A small network was shown many inputs. Here are its activations along a few directions, one row for each input.
Each table varies a few parts of the input and shows all the possible inputs, shuffled.
Descriptions start from the smaller parts, as in this example, which fits no table here: one of 3 separate values, together with either a single point or one of 11 places around a ring or (one of 6 places along a line, together with one of 8 places around a ring).
Shared parts are said once, and a part with two or three values counts as separate values.
In the rows, 128 means zero.

Table:
r1: [167 135 114 152 108 134  84 130 110 110 100 136 126 165 141 163 115 112
 147]
r2: [113 137 124 107 135 132 108 130 106 135 164 111 127 106  77 141 134 148
 111]
r3: [148 110 145 104 141 126 102 132 130  93 127 140 142 123 146 123 101 135
 101]
r4: [ 97 129 122 140 113 127 161 111 120 142 129  88 148 108  73 118 129 115
 135]
r5: [141 136 108 119 142 139  97 116 123  96 148 145 151 115 115 137 124 144
 118]
r6: [ 98 131 125 122 120 147 123 118  85 143 150 112 130 107  89 149 139 144
 135]
r7: [101 144 147  98 135 126 115 141 122 120 137 102 125 122 106 119 136 148
 105]
r8: [ 95 154 147 152 141 124 181 125 148 146 125  95 129 131  97  89 139 122
 129]
r9: [109 149 120 148 134 119 159 116 123 129 143  93 134 115  47 112 146 121
 123]
r10: [150 115 158 120 148 122 103 118 126 124 119 129 142 134 166 122 100 141
 124]
r11: [106 135 146 145 110 130 184 116 128 152 125  94 132 105 100 110 133 114
 130]
r12: [148 130 147 139 137 125 132 122 115 112 132 132 141 109 155 159  98 159
 152]
r13: [100 138 129 148 148 122 172 123 153 122 135  92 122 101  74  88 137 115
 100]
r14: [143 120 114 141 135 139 104 106 123 120 139 134 155 103 124 153 114 153
 151]
r15: [143  54  12 120  93 104 193 175 188 195 125 196  92 137 238  91 173 119
 103]
r16: [132  69  77  92 122  87 177 181 157 213 152 240  90 149 181  81 152 125
 161]
r17: [ 94 125 155 112 138 122 113 117 127 151 120 102 120 116 131 117 133 142
 117]
r18: [149 126 159 137 119 146 109 128 148 100  97 142 124 169 176 139 120 103
 136]
r19: [154 147 121 116 116 144  82 130 132  77 119 146 127 163 127 159 133 106
 133]
r20: [167 143 147 141 115 141 107 115 114 105  94 136 117 162 161 164 112 107
 161]
r21: [161 147 142 138 133 125  82 151 134  79 100 142 110 170 158 128 116  95
 110]
r22: [ 99 144 156 126 134 136 130 116 106 154 137 108 133 105 134 153 133 145
 134]
Q: What is each input in this table made of?
A: either one of 2 separate values or (one of 4 places along a line, together with one of 5 places around a ring)
Q: Change only the place on the line of 4 in r2. List by row number the other rows that result.
A: r5, r9, r19

Table:
r23: [114 138 201 120 157 144 112 116 103 142 123  87 113 110 107 136  93 131
 126]
r24: [109 161 191 108 138 133  84 104 128 101 156 130 125 142  77 103  97 126
 117]
r25: [138  82  74 117 116  90 191 195 199 203 117 165  84 165 215  83 172  84
 101]
r26: [134  59  57 105 100 134 122 178 143 153 126 228  61 154 227 134 164 139
 157]
r27: [143  41  34 105 103 143 152 132 117 173 169 246 101 118 205 116 158 169
 149]
r28: [140 163 108 155 131 140 109 118 134  96  97  78 173 133 115 162  97 106
 131]
r29: [144  88  64 120 106  72 193 153 213 184  92 202 112 154 220  68 134  77
 103]
r30: [ 96 120 108 148 140 142 106 103 124  95 171 108 158 111  54 125 122 150
  98]
r31: [176  61  67 108 115 129 105 165 149 152 143 210  84 150 245 132 167 120
 155]
r32: [152 155 184 104 159 116 109 130 113  86 127 117 179 136 118 120  78 114
 115]
r33: [105 128 168 105 158 139 154  98 101 143 143  72 136  83  78 119 115 175
 127]
r34: [117 161 149 138 114 125  80 130 114  91 119 112 156 134  92 145 119 132
  71]
r35: [102 147 169 153 112 138 116  95  90 133 128  77 125 137  98 162 152 125
 154]
r36: [118 136 160  82 175 123 139 154  91 102 163 114 155  94  58 133 115 157
 136]
r37: [122 165 139 140 137 114  83 128 158  74  93  90 165 147  88 128 124 149
 103]
r38: [146 146 189 125 165 126 139 105 101  97  99  85 127 130 131 129 114 146
 130]
r39: [123 173 197 124 158 125 109  93 117 133 120  91 132 109 130 122 116 132
 128]
r40: [161 165 132 165 125 130  96 136 111 111 132  72 136 115 106 156 115  98
 146]
r41: [116 168 122 138  96 158 109 119 118 103 129  83 133 117  98 157 123 103
 128]
r42: [ 98 153  92 154 114 149 126  93 124 128 152  86 146  71  74 168 129 143
 123]
r43: [132  79  67 100  83  96 189 189 151 204 122 198  89 171 198  71 149  83
 102]
r44: [ 98 133 134 151 126 126  75 128 127  87 140 108 127 135  80 131 101 117
 107]
r45: [111 170 192 125 143 129 106 139 130  87 138 125 152 136 111 134  94 138
 113]
r46: [111 149 141 132 139 146 158  75  99 141 129 104 132  73  48 161 151 151
 165]
r47: [174  56  63 124 122 123 138 163 149 122  97 229  93 162 247 142 165 142
 156]
r48: [137 159 170 154 110 140 146  80 103 117  79  88 171 140 108 148 112 135
 163]
r49: [126 155 178 148 116 157 124  91 117 118 104  67 128 124  88 139 156 132
 152]
r50: [143  74  34 137 127  94 213 171 160 208 175 211  93 132 167  62 154 110
 130]
Q: What is each input in this table made of?
A: one of 4 places along a line, together with either one of 2 separate values or one of 5 places around a ring
Q: The inputs of r35 and r48 match in every part but the place on the line of 4. If r41 is changed in the same way as r35 into r48, which row does it become?
A: r28
Q: List by row number the other rows that have the place on the line of 4 in common with r45.
A: r25, r31, r34, r39, r40, r49
Q: Change only the place on the line of 4 in r31. List by row number the other rows that result.
A: r26, r27, r47
Q: A walk changes only the place on the ring of 5. It starts at r42 and steps to r46. List the rest of the walk in order.
A: r33, r36, r30

Table:
r51: [158 149 153 157 111 141 105 103 117  89  91 107 135 145 135 165 119 106
 157]
r52: [ 75 139 157 111 160 114 144 133 143 150 149 105 135 108  87  82 126 135
  92]
r53: [110 141 131 138 133 145 155 105 103 155 154 105 138 106  90 154 139 158
 155]
r54: [107 147 135 144 123 128 175 135 141 126 129  85 111 128  89  95 133 101
 109]
r55: [128 147 174 108 153 138  83 135 144  83 127 136 126 139 131 112 112 125
 103]
r56: [132  60  41 110 107  92 194 161 168 214 141 205  91 137 193  84 163 126
 127]
r57: [105 138 116 111 147 119 130 122 112 148 162 105 156  93  67 121 131 164
 124]
r58: [142 130 150 113 148 141  74 124 110  83 141 143 146 116 122 153 109 150
 128]
r59: [103 147 120 151 103 129 154 105 116 159 117  80 129 121  93 135 142 116
 143]
r60: [177  53  69 119 112 106 130 177 157 158 117 242  96 174 245 125 135 108
 132]
r61: [147 149 151 143 121 141 108 140 137  73  96 104 121 159 142 127 114  93
 108]
r62: [151 134 138 133 119 142  86  96  88  96 113 120 153 110 143 182 114 154
 156]
Q: What is each input in this table made of?
A: one of 2 separate values, together with either a single point or one of 5 places around a ring
Q: The inputs of r58 and r57 match in every part but the choice among 2 separate values. If r51 is changed in the same way as r58 into r57, which row does it become?
A: r59
Q: Change only the choice among 2 separate values in r56. List by row number the other rows that result.
A: r60

Table:
r63: [138 109 136 113 121 124 130 172 159 126 105 170  86 186 191  88 129  97
  98]
r64: [107 142 150 148 122 108 177 115 137 153 102  79 113 122 121  95 136  97
 122]
r65: [ 96 162 173 121 153 116 153 126 154 122 133  73 124 104  57  83 118 120
  97]
r66: [108 168 198 124 140 134 107 127 144  81 114  77 123 136  77 102 112  96
  95]
r67: [ 81 150 147 128 152 121 152 119 126 142 170  85 152  87  54 118 122 154
 112]
r68: [140 123 111 150 111 125 128 153 150 104  98 132 119 180 137  98 127  68
 101]
r69: [155  85 102 104 126 134  82 145 102 153 141 206 112 144 176 154 122 153
 152]
r70: [100 126 121 139 123 119 188 105 116 167 133  95 129  98 111 117 133 135
 146]
r71: [126 112 143 150 126 142  92 111  73 124 118 120 133 110 118 185 116 133
 171]
r72: [147 175 187 127 154 151  68  97 124  47 116  83 171 126 115 148 100 149
 122]
r73: [ 90 147 141 109 147 141 103  92 103 130 163 108 164  81  57 148 120 176
 148]
r74: [176 114 131 117 133 126  86 134 146 100  95 179 137 154 230 141 126 135
 115]
r75: [145 116  82 126 101 149  77 125 104 122 132 156 129 136 134 180 138 139
 145]
r76: [132 142 175 165 124 120 139 134 124 113  94  96 116 156 124 118 120  64
 123]
r77: [114 107  65 134 117 118 180 142 145 166 147 129 133 115 114 119 150 128
 117]
r78: [130 100  90  95 118 131 141 146 129 174 165 198 105 125 174 132 147 174
 142]
r79: [166 150 181 169 133 141 109 110 123  70 107 102 146 134 160 174 113 119
 142]
r80: [180 136 106 129 119 142  92 129 149  64 100 141 153 156 173 152 115 118
 140]
r81: [128 124  67 127 113 142 143 122 120 149 163 159 120 109 123 146 151 150
 142]
r82: [124 118  90 142 110  97 163 138 168 149 113 121 122 137 126  83 145  89
 103]
r83: [107 135 130 153 130 128 151 107  81 155 150 125 135  88 105 168 141 148
 161]
r84: [126  83  81  89 126 104 177 147 146 196 140 171 121 128 160  93 150 151
 124]
r85: [119 142 159 111 137 157  61 110  86  96 155 101 135 100  73 167 105 160
 142]
r86: [136 106 106 103 135 100 172 165 162 169 121 167  95 158 163  63 138 118
 115]
Q: What is each input in this table made of?
A: one of 4 places along a line, together with one of 6 places around a ring
Q: Change only the place on the ring of 6 in r64. List by row number the other rows that result.
A: r70, r71, r76, r79, r83
Q: Change only the place on the line of 4 in r63. List by row number the other rows that result.
A: r66, r68, r76
Q: Change only the place on the line of 4 in r70. List by row number the other rows that result.
A: r67, r77, r84
